Here are a small network's activations along a few directions, averaged over the inputs that share one value of a field.
Values that are neighbours, or in one group, have similar rows; names and order tell nothing.
In the rows, zero is written as 500.
Random noise pushes rows far along 5 fixed directions. That doesn't count. These rows show it; they differ only by the noise:
[646 278 424 580 546 440 629 475 329 537 562 605 424 501 640 283 490 511
 294 659 304]
[454 548 371 579 471 618 401 383 422 537 396 558 397 553 568 499 436 396
 378 542 371]
[323 661 310 524 508 622 360 275 236 491 475 745 347 704 495 436 430 401
 384 445 319]
[505 574 589 456 620 440 451 495 395 431 684 524 674 375 549 285 568 564
 666 519 612]
[564 249 593 614 521 556 561 624 830 584 278 239 488 360 548 670 496 415
 545 652 643]
[521 495 494 557 473 546 416 525 570 503 388 409 548 437 581 493 475 439
 517 551 515]
[453 138 623 431 675 257 730 648 427 388 572 642 539 701 393 286 561 582
 646 463 595]


Field P:
p5: [427 538 536 417 641 612 535 372 529 546 625 597 335 639 328 611 563 483
 587 491 646]
p3: [529 587 523 326 415 396 500 510 400 414 636 557 576 641 358 407 503 680
 499 358 490]
p6: [331 631 519 521 708 664 504 293 488 546 647 542 383 436 458 547 581 450
 606 542 628]
p11: [536 764 483 419 646 475 488 426 401 564 642 591 490 388 539 522 556 547
 484 516 463]
p4: [537 350 643 447 599 518 705 532 727 578 509 420 319 479 415 805 487 467
 537 577 650]
p10: [435 342 611 428 592 228 651 603 444 283 648 575 545 678 375 389 441 517
 693 274 574]
p2: [575 122 634 505 685 355 791 537 336 449 756 738 475 527 460 283 609 682
 424 640 469]
p7: [562 633 407 524 203 418 244 526 346 381 464 552 685 487 524 362 407 572
 393 366 310]
p1: [358 494 476 518 524 536 605 483 536 536 409 420 454 405 483 661 443 382
 549 461 573]
p8: [596 595 478 437 544 501 472 534 480 598 566 509 523 448 561 450 649 550
 500 554 521]
p9: [401 859 421 423 360 597 333 427 567 519 457 461 514 572 407 650 518 560
 522 339 493]
p12: [489 137 650 541 558 344 844 632 470 567 695 503 550 432 386 429 600 651
 530 561 569]
Each value of P is a pair of two hidden parts, and every pair occurs once (4 first parts, 3 second parts).
Q: Changing only the second part turns p9 into p8. p7 has the same second part as p9; what does that change turn p7 into?
A: p2
Q: Changing only the second part turns p5 into p3. p6 has the same second part as p5; what does that change turn p6 into?
A: p12

Field V:
v3: [569 462 477 605 513 517 474 483 431 533 526 449 557 364 696 273 518 448
 455 636 479]
v10: [200 581 501 485 534 526 404 398 351 360 520 675 499 661 366 491 446 457
 646 322 555]
v8: [624 483 616 505 461 556 398 648 776 517 383 265 629 390 514 598 562 495
 630 557 699]
v2: [482 407 417 507 536 394 545 454 301 424 571 652 500 607 449 362 491 552
 444 415 376]
v5: [389 758 278 484 405 653 418 200 217 568 567 736 317 606 437 574 393 467
 242 460 227]
v9: [475 251 691 617 802 611 808 339 662 672 761 389 311 139 460 720 574 510
 546 758 715]
v6: [606 687 620 453 645 573 535 424 657 616 698 368 527 208 506 642 624 594
 559 624 640]
v12: [404 871 451 447 423 687 328 350 525 616 545 498 441 502 376 744 508 492
 476 442 494]
v4: [540 402 458 585 577 540 490 505 567 557 368 473 404 480 601 509 492 421
 429 609 474]
v1: [615 524 553 478 396 442 410 733 764 470 272 251 645 400 606 593 458 439
 622 476 601]
v7: [483 470 437 556 428 665 505 417 638 649 373 420 287 550 420 732 488 458
 357 550 467]
v11: [326 745 457 424 492 521 366 443 284 377 554 652 583 580 536 344 486 460
 635 362 522]
Each value of V is a pair of two hidden parts, and every pair occurs once (2 first parts, 6 second parts).
Q: Changing only the second part turns v12 into v5. v7 has the same second part as v12; what does that change turn v7 into?
A: v2
Q: Changing only the second part turns v9 into v1. v10 has the same second part as v9; what does that change turn v10 into?
A: v4

Field Z:
z9: [481 465 622 356 554 426 589 659 763 485 455 393 489 623 338 669 588 588
 692 385 698]
z6: [923 695 414 554 243 581 337 530 562 602 601 300 672 201 768 423 586 652
 259 664 294]
z10: [631 565 641 577 669 668 388 462 708 527 518 259 527 103 661 607 518 396
 656 693 760]
z1: [642 708 451 379 535 411 496 500 360 506 623 580 540 480 633 311 560 558
 460 512 412]
z4: [127 418 598 428 756 408 537 468 404 398 553 717 517 660 239 516 535 503
 801 332 723]
z2: [549 463 469 468 278 395 491 564 439 437 481 549 653 607 428 401 515 671
 379 420 344]
z8: [440 402 553 439 229 428 272 803 701 297 114 324 724 786 492 325 472 456
 741 308 694]
z3: [431 340 437 709 549 566 467 405 447 574 454 498 463 421 535 444 474 439
 380 615 425]
z11: [392 614 508 442 455 517 540 451 460 470 448 553 458 462 474 639 372 453
 481 464 466]
z5: [388 425 689 519 516 406 538 724 720 417 410 283 722 376 429 639 490 435
 823 389 769]
z12: [621 658 556 408 394 324 405 551 361 326 739 511 761 416 496 355 457 629
 587 356 450]
z7: [616 651 543 478 564 515 493 569 559 543 540 372 582 368 664 410 547 433
 574 587 587]
Z is arranged as a 2 by 6 grid.
Q: Name the neighbours of z11, in listed order.
A: z1, z5, z12
Q: Name the neighbours of z6, in listed order.
A: z9, z2
Q: Name the neighbours of z8, in listed order.
A: z10, z3
Each value of Z is a pair of two hidden parts, and every pair occurs once (2 first parts, 6 second parts).
Q: Changing only the second part turns z3 into z2. z8 has the same second part as z3; what does that change turn z8 into?
A: z6
Q: Changing only the second part turns z11 into z5. z1 has the same second part as z11; what does that change turn z1 into?
A: z7

Field B:
b12: [475 814 538 501 452 696 313 353 600 598 567 395 555 268 497 696 527 480
 549 558 600]
b3: [525 702 410 409 456 499 469 410 321 490 638 638 488 607 473 408 515 590
 392 438 351]
b4: [491 287 528 500 443 383 555 685 592 421 291 483 551 609 460 547 456 480
 545 432 512]
b10: [355 426 489 475 617 488 597 466 399 468 552 614 441 617 376 513 515 472
 593 410 561]
b7: [643 382 613 467 583 300 596 615 323 426 765 530 709 332 651 104 590 623
 605 577 559]
b5: [488 872 507 385 559 611 382 303 418 545 760 540 491 382 459 537 565 575
 557 480 559]
b1: [138 761 515 428 699 605 437 227 337 487 727 716 388 620 245 579 542 532
 646 349 607]
b9: [462 495 502 389 451 286 487 575 325 330 554 659 632 713 403 288 492 615
 551 314 431]
b11: [481 322 481 499 520 351 560 650 438 387 395 560 510 686 537 332 470 463
 544 415 470]
b8: [423 434 527 573 548 595 508 457 599 551 409 447 435 456 520 570 496 418
 514 585 579]
b2: [523 735 519 421 639 480 498 295 228 500 901 721 516 434 487 354 571 614
 469 530 430]
b6: [600 302 444 545 499 447 560 592 458 481 415 501 481 527 620 359 478 467
 436 557 438]
Each value of B is a pair of two hidden parts, and every pair occurs once (2 first parts, 6 second parts).
Q: Changing only the second part turns b9 into b11. b1 has the same second part as b9; what does that change turn b1 into?
A: b6
Q: Changing only the second part turns b10 into b7. b4 has the same second part as b10; what does that change turn b4 into?
A: b8
